A small network was trained on invented records. Each row is its activation on one of them, seen along a few directions.
Each row is followed by the record's values for the fields S, E, P, H, B, L.
Not every record has every field; a missing one is left out.
The largest differences between rows may come from other fields.
(in the rows, 500 means zero)
Strong random noise was added to every row along 12 fixed directions; ignore it. To show where, here is one row again and again, with new noise each time:
[586 412 514 545 430 656 543 548 248 419 507 335 439 547 524 450 414 382
 435 600 405 454 258 313 461 450 452 585 435 678 494 572 392 434]
[407 303 598 437 485 630 406 447 319 646 440 175 355 285 606 483 180 476
 468 395 556 510 492 417 582 463 394 351 363 620 377 592 310 478]
[568 625 521 517 644 449 432 544 499 542 524 548 625 810 426 551 586 658
 621 436 533 357 538 540 517 430 409 515 478 426 508 479 635 468]
[496 402 489 541 549 377 471 462 525 697 569 528 719 323 473 644 657 547
 518 450 555 556 672 685 569 541 469 318 621 435 485 530 666 534]
[517 505 514 611 311 530 452 491 465 491 526 467 557 368 474 560 461 397
 399 472 440 486 340 597 486 607 514 574 445 461 510 450 444 430]
[713 468 507 519 558 281 491 478 587 399 588 632 578 700 435 537 743 599
 473 645 331 397 424 514 587 424 551 600 615 707 500 535 633 433]
[554 383 375 434 382 461 605 470 661 386 494 509 346 501 608 556 556 516
 471 585 468 520 353 539 521 450 494 583 532 702 378 445 549 481]
[470 305 487 293 505 304 346 309 533 398 534 287 350 485 462 505 545 623
 544 554 523 556 828 425 784 416 339 507 374 732 254 676 405 314]
[454 415 537 331 534 480 501 542 557 501 423 395 265 433 597 466 309 579
 467 515 527 611 523 439 566 475 533 410 498 582 373 593 446 550]
[472 477 296 524 456 558 718 641 561 580 527 434 602 488 579 641 658 474
 577 552 605 565 374 682 423 464 439 446 566 498 404 470 723 474]
[468 671 501 368 470 417 499 567 699 358 480 588 315 633 478 484 460 603
 498 538 474 626 566 522 514 552 590 588 501 344 443 482 560 534]
[494 529 471 495 405 467 443 533 562 485 424 749 550 350 474 572 501 507
 407 413 601 622 564 571 447 704 547 475 571 280 552 461 508 634]
[453 426 424 552 316 409 439 397 473 368 611 432 567 444 378 564 694 432
 582 584 599 617 810 517 584 623 355 507 510 426 533 561 485 400]
[528 571 385 590 623 464 698 744 431 372 467 537 524 562 441 473 477 483
 489 536 540 535 456 479 410 521 505 392 535 388 535 552 517 543]

[556 451 372 485 589 421 690 431 560 446 494 607 583 303 471 498 654 402
 348 522 282 478 375 555 484 426 576 559 490 626 371 433 506 441]	S: s1 / E: e2 / P: p2 / H: h2 / B: b2 / L: l2
[571 684 471 518 504 270 355 531 727 351 416 787 633 605 362 518 623 611
 429 403 500 353 450 638 543 612 585 674 419 441 481 444 451 352]	S: s1 / E: e4 / P: p2 / H: h2 / B: b2 / L: l4
[445 577 538 452 263 521 332 508 571 526 549 366 546 748 461 561 593 545
 678 589 666 515 537 582 549 599 394 640 469 482 525 557 555 336]	S: s2 / E: e3 / P: p1 / L: l1
[458 493 380 557 538 647 679 513 313 443 438 574 427 291 522 476 274 391
 339 343 453 577 453 428 368 541 457 440 400 304 465 378 420 687]	S: s2 / E: e3 / P: p1 / L: l1
[595 605 642 553 686 380 458 665 584 619 494 470 578 748 508 478 534 639
 577 553 465 320 329 560 516 382 622 455 589 620 578 588 588 438]	S: s1 / E: e3 / P: p2 / L: l7
[560 420 498 582 493 704 509 486 217 686 547 406 729 567 535 579 708 412
 605 558 621 436 484 417 400 401 358 471 569 549 593 559 599 496]	S: s2 / E: e2 / P: p2 / H: h1 / B: b1 / L: l6
[497 433 374 521 787 358 683 542 587 574 426 671 534 347 531 539 419 614
 452 329 584 486 636 610 475 448 487 221 572 425 430 424 555 693]	S: s2 / E: e4 / P: p1 / H: h2 / B: b2 / L: l4
[435 569 660 372 359 590 381 450 582 669 504 476 432 455 562 515 369 516
 461 487 421 584 417 585 519 566 608 576 488 430 464 464 544 509]	S: s1 / E: e2 / P: p1 / H: h1 / B: b2 / L: l5
[434 643 792 529 512 594 369 511 454 626 535 488 393 407 497 409 185 473
 414 410 311 545 457 455 469 593 696 459 518 291 636 446 447 648]	S: s1 / E: e4 / P: p1 / H: h2 / B: b2 / L: l7
[452 552 339 424 632 717 689 641 340 560 457 428 540 659 572 520 590 499
 618 516 640 538 481 406 367 345 385 482 465 448 424 531 641 542]	S: s2 / E: e3 / P: p2 / L: l6
[481 581 487 378 584 498 452 560 432 568 390 592 683 391 408 497 553 499
 391 439 482 547 475 512 496 557 547 549 421 425 385 599 468 410]	S: s1 / E: e2 / P: p2 / H: h2 / B: b2 / L: l2
[554 517 434 746 528 344 588 467 500 419 616 457 600 520 383 537 555 461
 502 477 464 356 551 632 509 472 423 436 487 459 557 405 490 437]	S: s2 / E: e4 / P: p1 / H: h2 / B: b1 / L: l1
[512 392 614 341 390 558 429 420 494 580 536 458 444 515 558 478 520 501
 528 644 450 613 493 411 555 536 537 560 595 639 494 585 542 516]	S: s1 / E: e2 / P: p1 / H: h1 / B: b2 / L: l6
[553 378 447 422 455 367 507 424 622 248 494 520 311 521 510 413 588 510
 458 639 408 510 526 369 596 447 551 596 510 753 447 557 388 412]	S: s1 / E: e2 / P: p2 / H: h2 / B: b2 / L: l5
[527 439 535 411 523 523 562 608 357 451 538 396 436 555 492 425 511 463
 486 715 450 650 508 327 507 495 549 484 578 602 504 699 521 516]	S: s2 / E: e3 / P: p1 / L: l1
[360 471 431 304 536 622 479 405 473 665 400 406 522 193 564 558 395 493
 373 285 451 570 469 591 563 462 474 528 249 478 170 481 469 403]	S: s1 / E: e2 / P: p2 / H: h1 / B: b2 / L: l4
[384 722 504 498 519 474 543 762 690 356 519 341 260 706 531 428 477 545
 639 628 570 583 523 487 476 441 631 486 524 397 548 581 533 448]	S: s1 / E: e4 / P: p2 / H: h2 / B: b1 / L: l7
[383 596 529 439 507 550 522 354 589 462 530 468 312 482 507 441 309 518
 513 359 358 507 613 538 523 474 486 531 352 342 426 315 471 541]	S: s1 / E: e2 / P: p2 / H: h1 / B: b2 / L: l5
[620 397 571 570 706 467 523 414 547 588 490 663 454 585 596 503 394 633
 506 369 434 320 448 482 490 378 498 352 600 589 582 332 582 723]	S: s2 / E: e2 / P: p1 / H: h1 / B: b2 / L: l5
[550 455 619 747 199 613 354 437 377 503 510 463 533 470 487 525 411 348
 505 500 634 408 424 474 392 646 434 536 542 460 769 427 315 519]	S: s2 / E: e2 / P: p1 / H: h2 / B: b1 / L: l7
[564 567 474 480 520 411 596 582 616 463 513 525 453 493 535 518 578 510
 390 601 398 530 336 572 485 435 670 560 559 559 420 527 588 471]	S: s2 / E: e4 / P: p2 / H: h1 / B: b1 / L: l1
[498 292 466 383 442 592 550 249 501 641 542 602 446 224 639 578 508 467
 386 431 405 607 518 513 500 483 490 487 571 573 394 370 600 681]	S: s2 / E: e4 / P: p1 / H: h1 / B: b2 / L: l1
[493 436 325 614 747 500 612 401 417 461 427 723 541 435 508 530 464 565
 515 200 624 386 731 453 428 424 324 306 461 320 540 310 479 744]	S: s2 / E: e3 / P: p2 / L: l6
[448 436 548 403 648 524 486 692 407 556 386 385 454 537 546 414 404 553
 571 555 673 550 554 355 519 492 510 317 543 590 537 723 425 517]	S: s2 / E: e3 / P: p2 / L: l5
[497 516 582 560 422 689 420 422 242 489 588 509 447 294 491 489 379 365
 311 428 287 617 464 361 471 566 559 568 430 333 538 457 477 627]	S: s2 / E: e4 / P: p1 / H: h1 / B: b1 / L: l1
[423 558 446 653 503 576 545 763 325 570 441 320 631 318 481 519 446 359
 471 483 670 528 418 549 422 540 525 356 440 390 524 661 403 396]	S: s1 / E: e4 / P: p2 / H: h1 / B: b1 / L: l7
[441 349 319 559 225 694 573 464 477 523 526 420 602 402 603 616 706 336
 603 555 668 536 399 554 418 548 375 552 528 602 531 435 561 450]	S: s2 / E: e3 / P: p2 / L: l6
[447 382 590 588 349 423 438 407 566 387 567 485 362 458 510 437 524 456
 613 625 611 602 801 405 524 623 512 370 702 478 774 532 412 617]	S: s2 / E: e3 / P: p2 / L: l5
[559 603 568 570 543 488 454 489 477 558 512 716 663 442 406 513 489 485
 378 399 338 453 420 566 459 594 598 536 506 348 572 399 526 564]	S: s1 / E: e2 / P: p1 / H: h2 / B: b2 / L: l4
[419 634 499 404 438 482 445 635 509 408 430 419 446 360 438 455 451 451
 384 545 464 637 437 510 544 584 625 602 357 420 364 647 393 344]	S: s1 / E: e2 / P: p2 / H: h1 / B: b1 / L: l2
[448 316 434 434 757 486 617 503 606 751 484 461 504 449 694 570 547 659
 648 415 613 481 597 581 536 324 456 197 651 632 440 473 726 661]	S: s2 / E: e3 / P: p2 / L: l5
[442 628 562 553 376 545 494 446 562 522 568 637 577 365 448 487 559 377
 457 502 389 627 547 558 419 676 649 532 612 260 654 392 573 599]	S: s2 / E: e4 / P: p2 / H: h2 / B: b2 / L: l3
[464 426 357 317 515 604 753 663 538 507 416 374 399 435 630 480 431 459
 468 617 474 607 213 496 461 426 544 508 456 705 277 568 536 439]	S: s1 / E: e2 / P: p1 / H: h1 / B: b2 / L: l6
[406 436 630 417 325 705 455 434 529 690 463 467 384 216 679 505 328 399
 394 456 416 636 315 517 433 598 659 494 565 488 523 421 507 645]	S: s2 / E: e3 / P: p2 / L: l1
[518 460 522 510 599 303 414 491 426 298 466 484 484 608 320 381 408 557
 543 489 603 442 758 382 610 579 369 410 417 516 558 637 250 416]	S: s2 / E: e2 / P: p1 / H: h1 / B: b2 / L: l1
[451 615 461 663 491 373 617 551 521 370 558 479 535 370 353 461 487 378
 445 538 438 555 593 585 464 573 556 463 470 308 554 485 393 435]	S: s1 / E: e2 / P: p1 / H: h2 / B: b2 / L: l7
[499 703 501 487 584 232 365 602 740 344 500 473 552 868 346 471 619 699
 671 518 561 339 586 627 643 489 477 592 397 511 482 564 515 242]	S: s2 / E: e3 / P: p2
[436 652 353 688 425 801 772 520 346 442 612 346 484 597 526 522 579 290
 593 528 462 474 404 478 274 358 402 590 427 297 562 315 605 506]	S: s1 / E: e2 / P: p2 / H: h1 / B: b1

Here are new rows. What are their fields?
[532 394 488 464 256 454 433 337 639 409 608 548 405 462 553 558 661 466
 504 636 469 604 561 510 556 532 514 636 599 629 518 476 551 494]	S: s2 / E: e4 / P: p1 / H: h1 / B: b2 / L: l7
[651 244 526 443 540 517 505 458 304 583 541 558 613 400 536 508 630 471
 400 644 357 552 393 352 551 478 530 480 655 793 495 638 593 571]	S: s2 / E: e3 / P: p1 / L: l2
[379 525 623 342 410 574 494 262 527 403 561 365 192 424 519 369 344 420
 491 548 329 650 703 346 547 477 541 588 429 439 478 437 378 535]	S: s2 / E: e2 / P: p2 / H: h1 / B: b2 / L: l6
[482 718 474 541 687 461 574 447 636 499 536 583 468 621 490 510 478 596
 511 321 328 361 474 625 475 337 547 555 389 339 426 288 608 508]	S: s1 / E: e2 / P: p2 / H: h1 / B: b2 / L: l7
[399 541 528 421 385 447 335 557 610 635 413 466 670 494 462 558 579 553
 617 468 774 525 588 669 524 658 454 468 493 428 504 622 461 340]	S: s1 / E: e2 / P: p2 / H: h1 / B: b2 / L: l1
[482 497 585 407 608 374 566 435 663 638 613 374 453 585 517 498 536 603
 592 617 397 551 622 598 590 377 544 426 622 555 441 514 676 497]	S: s2 / E: e2 / P: p1 / H: h2 / B: b2
[448 609 348 652 617 564 714 643 491 459 421 537 540 440 497 482 420 430
 490 358 553 427 375 572 347 476 497 417 415 342 514 396 445 521]	S: s1 / E: e2 / P: p2 / H: h1 / B: b2 / L: l7
[562 417 639 508 481 415 423 510 569 568 475 511 437 361 562 467 302 526
 360 496 391 479 332 550 566 556 657 435 557 627 506 525 432 536]	S: s2 / E: e4 / P: p1 / H: h1 / B: b2 / L: l5
[654 265 607 646 693 264 448 350 574 616 627 710 486 291 583 571 569 612
 400 435 341 455 644 524 617 394 628 241 782 618 624 458 641 782]	S: s1 / E: e4 / P: p1 / H: h1 / B: b1 / L: l7
[548 479 539 762 390 364 529 409 600 478 664 401 490 373 490 570 502 434
 423 494 344 377 424 690 538 439 545 490 516 529 540 359 490 447]	S: s1 / E: e4 / P: p1 / H: h2 / B: b1 / L: l6
[509 376 433 469 612 320 649 441 679 426 544 509 387 398 533 470 541 530
 476 553 374 521 583 545 581 407 561 400 573 656 414 473 524 523]	S: s1 / E: e2 / P: p2 / H: h2 / B: b2 / L: l4
[578 442 661 598 619 303 384 535 494 634 516 587 651 467 431 504 455 591
 465 465 494 441 558 572 572 587 569 304 647 499 647 582 506 581]	S: s2 / E: e3 / P: p1 / L: l1
[473 514 550 597 567 292 393 546 467 369 485 427 564 536 325 417 490 518
 564 514 613 433 732 471 599 579 447 381 461 484 620 657 298 376]	S: s2 / E: e3 / P: p2 / L: l2
[433 575 362 605 495 551 712 611 587 359 453 507 477 576 500 456 487 423
 624 486 613 467 450 536 362 532 459 446 499 424 604 383 467 500]	S: s2 / E: e2 / P: p2 / H: h1 / B: b2 / L: l7
[316 452 587 544 301 532 318 587 552 672 461 197 518 376 538 551 278 494
 616 415 760 522 501 689 571 677 422 349 421 462 514 579 381 377]	S: s2 / E: e3 / P: p1 / L: l1
[610 299 530 571 442 486 568 742 314 506 438 452 573 357 525 451 441 389
 374 701 553 577 259 398 474 620 599 369 670 731 610 759 386 517]	S: s2 / E: e3 / P: p1 / L: l6
[448 532 358 395 634 538 658 647 533 441 413 448 386 606 553 469 368 577
 537 456 536 498 392 500 491 422 441 473 384 542 329 486 532 502]	S: s2 / E: e3 / P: p1 / L: l2
[504 570 640 393 510 513 507 623 658 541 439 550 417 682 559 412 492 548
 593 637 539 529 416 441 404 531 658 474 690 539 647 555 533 568]	S: s1 / E: e2 / P: p2 / H: h2 / B: b2 / L: l1
[413 531 676 440 418 748 453 547 543 746 532 431 383 611 679 516 358 534
 654 525 568 595 442 480 403 533 570 420 668 410 657 434 680 725]	S: s2 / E: e3 / P: p1 / L: l4
